These are the activations of a small neural network, seen along a few directions. Each row is one input.
Each table varies a few parts of the input and shows all the possible inputs, shuffled.
Descriptions start from the smaller parts, as in this example, which fits no table here: one of 6 places along a line, together with either a single point or one of 11 places around a ring or (one of 3 separate values, together with one of 8 places around a ring).
Shared parts are said once, and a part with two or three values counts as separate values.

Other details of the inputs shift rows strongly along three fixed directions, in all tables alike. That doesn't count.

Table:
row 1: [11 12 -1 -9 12  7 -2 18 -7 11 -9 -6]
row 2: [-16   1 -15  39  19  15  28 -68 -42 -10  16  23]
row 3: [ 10  31   2  18  24  18  -8  -2 -30  23  18  39]
row 4: [ 40  17 -48 -14  21  -6  -6 -19 -56  64 -10  27]
row 5: [-14  -9 -32  38  -6  -7  20 -77 -21 -27   5  11]
row 6: [-15 -18  43  10 -15   2 -13  19  24  -8  25   4]
row 7: [ 10  20 -44 -52   6 -26  43  -6  -8   9 -48 -46]
row 8: [ 12   7   9  23  19  17 -13  -7 -39  35  22  37]
row 9: [ 28   1  -6  -5  14   5 -20   4 -30  42  -3  23]
row 10: [-14 -25  21  -7  -4  23  -1   6  38 -31 -15 -21]
row 11: [ -8 -15 -20 -23 -18 -32  25 -27  10 -16 -26 -31]
row 12: [  4  -3  28 -13   3  12  -9  24  -3  28   7   6]
row 13: [-14  21 -29  10   4 -29  35 -35 -11 -12  -4  -6]
row 14: [ -1 -14 -14  -6 -12 -11   5  -5  31 -21 -12 -20]
row 15: [-11 -15  -6   1  -1  14  13 -21  15 -27 -23 -22]
row 16: [ 16  -5  -3 -18  10  11 -18  21   7  16 -14  -5]
row 17: [-28 -13  25  -4 -25  -3   7  12  48 -52  -3 -42]
row 18: [ 22  13  14 -24   6  12 -19  48   4  24  -5  -4]
row 19: [ -5  12 -38  10   4 -24  26 -38 -13 -20  -6 -17]
row 20: [ -1  11  31 -11 -11  -9 -15  46  28   5  12   1]
row 21: [-29   1  29   1 -25  -4  13  16  44 -33   4 -22]
row 22: [ -7   1 -72 -34   6 -30  50 -13 -43   7 -49 -14]
row 23: [ 11  21  22 -25   3   7 -10  48   4  30  -4   2]
row 24: [  1 -15  36  16   3  33 -40  13  -4  11  15  25]
row 25: [ 34   2 -12 -33  -7 -26 -17  22  -8  38  -7   4]
row 26: [-32  11   9  43  -1   7   4 -32   1 -37  30  11]
row 27: [  4  -8  30 -16 -19  -8 -13  38  20  15  17  -4]
row 28: [ -1   6 -12 -24   0  -4  29   4  11  -9 -31 -35]
row 29: [ 23  18 -13  29  30  18 -16 -19 -61  53  32  54]
row 30: [ 18   8 -15 -33  -2 -33   4  14  -9  39   1  -5]
row 31: [-23 -26   6  -6  -9   5  31 -30  19 -31 -27 -26]
row 32: [-46   3  22  68  12  38  14 -46  -5 -47  24  19]
row 33: [ 24   2 -15  30  18   0 -36 -10 -21  10  21  36]
row 34: [ -4 -21  17  -9 -22  -5 -27  68  13  -6   4  13]
row 35: [ -8 -15   2  28  10  24  -2 -21   6 -22  -6   1]
row 36: [ 14   7  24 -15 -13  -4 -23  47  26  -1   9  -7]
row 37: [ 15  -2 -49 -56 -15 -50  38 -19   2  13 -40 -35]
row 38: [  6  -7   0  40   9  16 -41 -12  -3 -10  31  31]
row 39: [ 13  -4  22 -21 -14 -13 -11  36  12  25  16   5]
row 40: [-26 -12  33  19 -23  12  -4  12  45 -49  12 -21]
row 41: [ 21  -8   4  -3  -3  -2 -28  21  14   1   7   7]
row 42: [-36  10  14  37  14  28  10 -30  -6 -28  16  12]
Each input here is: one of 2 separate values, together with either a single point or (one of 4 separate values, together with one of 5 places around a ring).
Q: The inputs of row 23 and row 21 match in every part but the choice among 2 separate values. If row 3 is changed in the same way as row 23 into row 21, which row does it become?
A: row 20
Q: A walk changes only the place on the ring of 5. It starts at row 37 and steps to row 41. List the rest of the walk in order.
A: row 36, row 20, row 39

Table:
row 43: [ -5  21 -39  -7  12 -16  64 -38   3 -23 -20 -27]
row 44: [ 31   7  -8 -37  -7 -27 -19  18  16  37   2  -9]
row 45: [-50 -20  36  -4 -33 -13  45 -22  61 -61 -27 -76]
row 46: [  3  -1 -40 -37 -12 -42  23   6  37 -10 -35 -49]
row 47: [ 29   6 -63 -35  -6 -32  39 -36 -45  34 -35 -12]
row 48: [ -9   5 -49 -19 -16 -45  42 -14   4  -7  -8 -20]
row 49: [  5 -13  30  29   7  27 -53  -3  -4 -16  27  25]
row 50: [-26  -6  39  -3  -1  32   1  -4  20 -15  -1 -21]
row 51: [-33  -7   1  40  17  31  16 -60 -38 -11  14  22]
row 52: [-16 -24  57   3 -25  18 -37  67  34 -35  24   4]
row 53: [  6 -13  17  26  -6   5 -37   0  -2  15  40  40]
row 54: [-22  -3 -51  31  14 -21  27 -61 -41 -35  -5   5]
row 55: [ 48  23  -2 -23  18  10 -20  55  -1  38   4  19]
row 56: [-13   7  14  57  21  55 -29   0 -43  -3  40  60]
row 57: [ 34  -7  14 -42   6   7 -12  40  28  31 -25 -13]
row 58: [ 40   5  -1 -13   3   6 -35  22 -12  37  -9   6]
row 59: [ -1  -5 -44  40  11  -1  -3 -79 -20 -20  10  16]
row 60: [ 37 -10  -5 -46 -12 -18 -14  45  -5  49 -32 -10]
row 61: [-34  -1   0 -20 -32 -22  60  -8  48 -60 -35 -75]
row 62: [ 22  33  13  21   5   4 -27  16 -22  33  30  21]
row 63: [  1  35 -40   4  28  -7  24 -28 -66  45   5  24]
row 64: [ 47 -10   0 -21  -4  -8 -59  51  -5  62  13  36]
row 65: [ -6  10 -33 -32  -7 -50  40 -10 -16   6 -13 -24]
row 66: [ 16  14   6 -43   0 -36  -7  26   7  25  -7 -27]
row 67: [ -9 -22  79  12  -6  41 -21  27  55 -21  22  -2]
row 68: [ 30  26 -12 -20  -2 -28  -2  31 -32  58   2  10]
row 69: [ -2  16 -57  24  25 -21  14 -58 -39 -23  -4   1]
row 70: [ 10  -1  16  51   8  24 -46  22 -27  11  28  47]
row 71: [-25 -19  47  45   5  43 -11   8  47 -51  13  -1]
row 72: [ 42  -7 -14 -25   0 -19 -48  56  -1  53   0  24]
row 73: [  6  22 -61 -32  -7 -50  41 -20   8  -2 -16 -35]
row 74: [-27   4   2  14  16   7  20 -28 -28  12   3   6]
row 75: [-31   0 -39  25 -11 -32  47 -64  -6 -26  12  -6]
row 76: [ 38  20 -23 -72   5  -1   5  25 -15  60 -34 -22]
row 77: [ 13  -2 -31  -5  -9  -9   2 -38   3  -2   5  -3]
row 78: [ 10   3 -54 -54   0 -37  72   1   3   3 -51 -37]
row 79: [-19 -24  42  30  -2  26 -43   8  26 -48  16   1]
row 80: [-27 -31  48   9 -18   6 -11   4  21 -34  18  -4]
row 81: [ -9   2  23  63  16  37  -7  -6 -15 -15  48  54]
row 82: [  8  17 -14  36  37  31 -30   4 -58  35  19  55]
row 83: [ 41   3  13 -22  16   5 -33  81   3  56  -2  26]
row 84: [ -6 -30  35  13  -8  35   4  -4  18 -15  11  15]
row 85: [ 27  21 -25 -48 -12 -39  19  47 -12  41 -23 -19]
row 86: [ 24  23   3 -51   2 -24  25  37  24  34 -18 -30]
row 87: [-24 -27  27  26 -28  15 -19  25  40 -43  29  10]
row 88: [ -5  11 -25   8   3 -21  11 -10 -33  -8  17  13]
row 89: [ 12  -1 -37  38  17   2  -8 -35 -52  10  -3  32]
row 90: [ 35  29 -16  40  52  45 -63  -3 -69  54  27  68]
row 91: [ -9  44 -65  17  33   0  45 -67 -59   0  -4   4]
row 92: [ 26  -2  26  18  12  41 -26  -1  -1  12  26  34]
row 93: [ 16  14 -49 -58  -7 -49  43  11  12   8 -65 -66]
row 94: [-29  25  51  -7 -29   8 -20  16  54 -34 -24  27]
row 95: [ 38  20  12  18  13  13 -44   4 -33  44  28  35]
row 96: [-10 -26  55   6 -20  27 -33  45  54 -32  -9 -25]
row 97: [ 33  10  18  47   8  44 -58 -11 -38  24  44  56]
row 98: [-28  13 -14  16  11  13  29 -18 -29 -10   4   7]
row 99: [-61   6  27   9 -35  -4  25 -33  41 -64 -35  20]
row 100: [ 32   3   8 -29  -4  -2 -34  22  -6  21   9   4]
row 101: [-43 -19  18  -5 -37   2  44  -4  61 -83 -30 -69]
row 102: [-24 -15  47  12 -22  -2 -17  11  59 -26  22 -21]
row 103: [ -3 -11  17  35  20  51 -36  -7 -38  19  19  47]
row 104: [-18 -20  51  -3  -5   5  12  24  38  -2   3  -9]
row 105: [-31 -20   0  18 -17  -6  41 -53  -2 -36 -12 -22]
row 106: [ 35 -18   8 -62 -32 -21 -25  63  31  44  -6  -7]
row 107: [-13  -2   1 -24  -7 -22  55   2  22  -3 -18 -28]
row 108: [-20   0  14  -1 -24 -17  10   1  47 -24  13 -29]
row 109: [ 35  14  31 -54   7 -16  -9  64  31  56 -11 -19]
row 110: [-32 -12  54   8  -3  43 -22  44  45 -32  -3 -21]
row 111: [  3  21  11 -39  10  -5   5  22   2  38 -17 -27]
row 112: [ -3 -27  32  -2 -17   8 -41  39  61 -22   2 -15]
row 113: [ 14 -17  17  45  22  40 -29 -12 -23  14  24  57]
row 114: [  0  10   5  47  13  23 -36 -11 -24 -29  42  36]
row 115: [ 28   6   3  32  30  20 -19 -19 -46  44  34  63]
row 116: [-51 -36  -5  23 -25 -12  30 -27  47 -71 -10 -30]
row 117: [-28 -18  16  21 -24  11  -2   0  53 -63  16 -18]
row 118: [-21  32 -33   3  18  -4  46 -52 -30  -1  -9 -18]
row 119: [ 32  13 -12 -52  15   8 -16  30 -13  53 -31 -11]
row 120: [-42 -41   8  35   0  21  38 -42  28 -64 -19 -13]
row 121: [-11  -1  22  51   2   8 -12 -22 -25   3  30  28]
row 122: [-10  32 -68  19  31  10  42 -70 -56 -14 -11   4]
row 123: [-16 -40  64  13 -16  24 -54  57  35 -29  16   9]
row 124: [ 38  37 -22 -58   4 -48  -3  38 -16  53  -6 -17]
row 125: [ 38  -1  -4 -66   7 -14   1  60  37  34 -48 -35]
row 126: [  3  -8  26 -48 -16 -21  -5  27  33  -4 -12 -41]
row 127: [ 33  -9 -24 -64  -5 -36  -7  34 -12  40 -33 -15]
row 128: [-20 -32  72  -9 -21  54 -26  48  31  -6   8   1]
row 129: [ -6 -11 -30  25   3  -1  11 -66 -46 -19  13  23]
row 130: [-27   8 -15   0  -8 -20  33 -27   9 -53  -2 -34]
row 131: [  3   2 -45 -19  21  -3  20 -14 -38  25 -37  -4]
row 132: [-33 -12 -22  31  -7 -27  33 -64   0 -25  11  -4]
row 133: [-36  -9 -24  60  -6  11  37 -66 -25 -62   6   6]
row 134: [  5  20 -60  13  25 -43  26 -69 -73  23   6  19]
Q: What do these inputs look like to the network?
A: one of 2 separate values, together with either a single point or (one of 5 places along a line, together with one of 9 places around a ring)
Q: The inputs of row 63 and row 118 match in every part but the choice among 2 separate values. If row 80 is changed in the same way as row 63 into row 118, which row does it become?
A: row 126
Q: The inputs of row 133 and row 101 match in every part but the choice among 2 separate values. If row 99 is changed in the same way as row 133 into row 101, which row does it become?
A: row 94
Q: Change only the place on the ring of 9 in row 74. List by row number the other rows that result.
A: row 51, row 56, row 63, row 82, row 98, row 103, row 128, row 131
Q: Change only the choice among 2 separate values in row 66. List by row number the other rows that result.
A: row 134
Q: Change only the choice among 2 separate values in row 61. List by row number the other rows that result.
A: row 85
Q: A walk changes only the place on the line of 5. It starts at row 63 and steps to row 107. List the rest of the walk in order.
A: row 68, row 65, row 75

Table:
row 135: [ 17  17 -29 -16   9 -12   7  -9 -33  30  -1  13]
row 136: [-10   6  -6   9   6   9  22 -19  -1  -9  -5  -8]
row 137: [ 16  15  -5  20   9   6 -23   6 -18  13  18  36]
row 138: [  0   7 -28  15   4 -18   5 -33 -33  11   4  17]
row 139: [  9  11 -21   2  -2 -11   1 -13 -23   9   4  15]
row 140: [-17 -11  27   2  -7   9   2  16  26 -14   3  -1]
row 141: [ -7   3  35   4  -2  22 -29  33  17  -5   9   5]
row 142: [  2   3 -12 -30   1 -23  27  -6  -9  18 -20 -24]
row 143: [-10   1  -7  12   8   0  28 -27  -7  -8  -4  -4]
row 144: [  3  -1 -20  12  16  11   8 -19 -29   6  -2   5]
row 145: [  5   4   2  23   6  10 -16  -6   3  -6  23  15]
row 146: [ -6 -12 -14  10  -1  -1   4  -9  -7 -18  -6   1]
row 147: [ 62   4  -6 -75   1 -14 -30  55   4  79 -36   2]
row 148: [ -2  -5   9  24  -2   2 -20 -12  -5   1  27  13]
row 149: [-26  -7  -1  -9 -11  -2  35 -11  27 -32 -20 -28]
row 150: [  3   0 -31  13  16   5   7 -25 -36   5  -1  16]
row 151: [-17  -9 -14 -51 -18 -36  45  -1  21  -5 -39 -50]
row 152: [  7 -20  24   7  -4  15 -32  32  17  -6  15   0]
row 153: [ -8   9  -1  21   4   5 -10 -13  -6 -20   4  11]
row 154: [  3   9  34  14   8  30 -30  26   2   8  14  11]
row 155: [-11 -10  23   2 -15  -1  -2  21  28 -15   1   0]
row 156: [ -7   1   3   4   1   8  16 -17  -8  -6   2  -4]
row 157: [ -5 -12  25  -3 -18   3 -10  14  29 -17  12 -14]
row 158: [-13 -13   9   1 -12  -8  14  -4  33 -25  -1 -22]
row 159: [ 14  10   3 -13   4  -5 -19  19   9   6   1  -7]
Q: What do these inputs look like to the network?
A: either a single point or (one of 4 places along a line, together with either a single point or one of 5 places along a line)
Q: Change only the place on the line of 4 in row 149. List by row number the other rows that result.
A: row 136, row 137, row 145
Q: Change only the place on the line of 4 in row 154. List by row number the other rows that result.
A: row 141, row 153, row 159
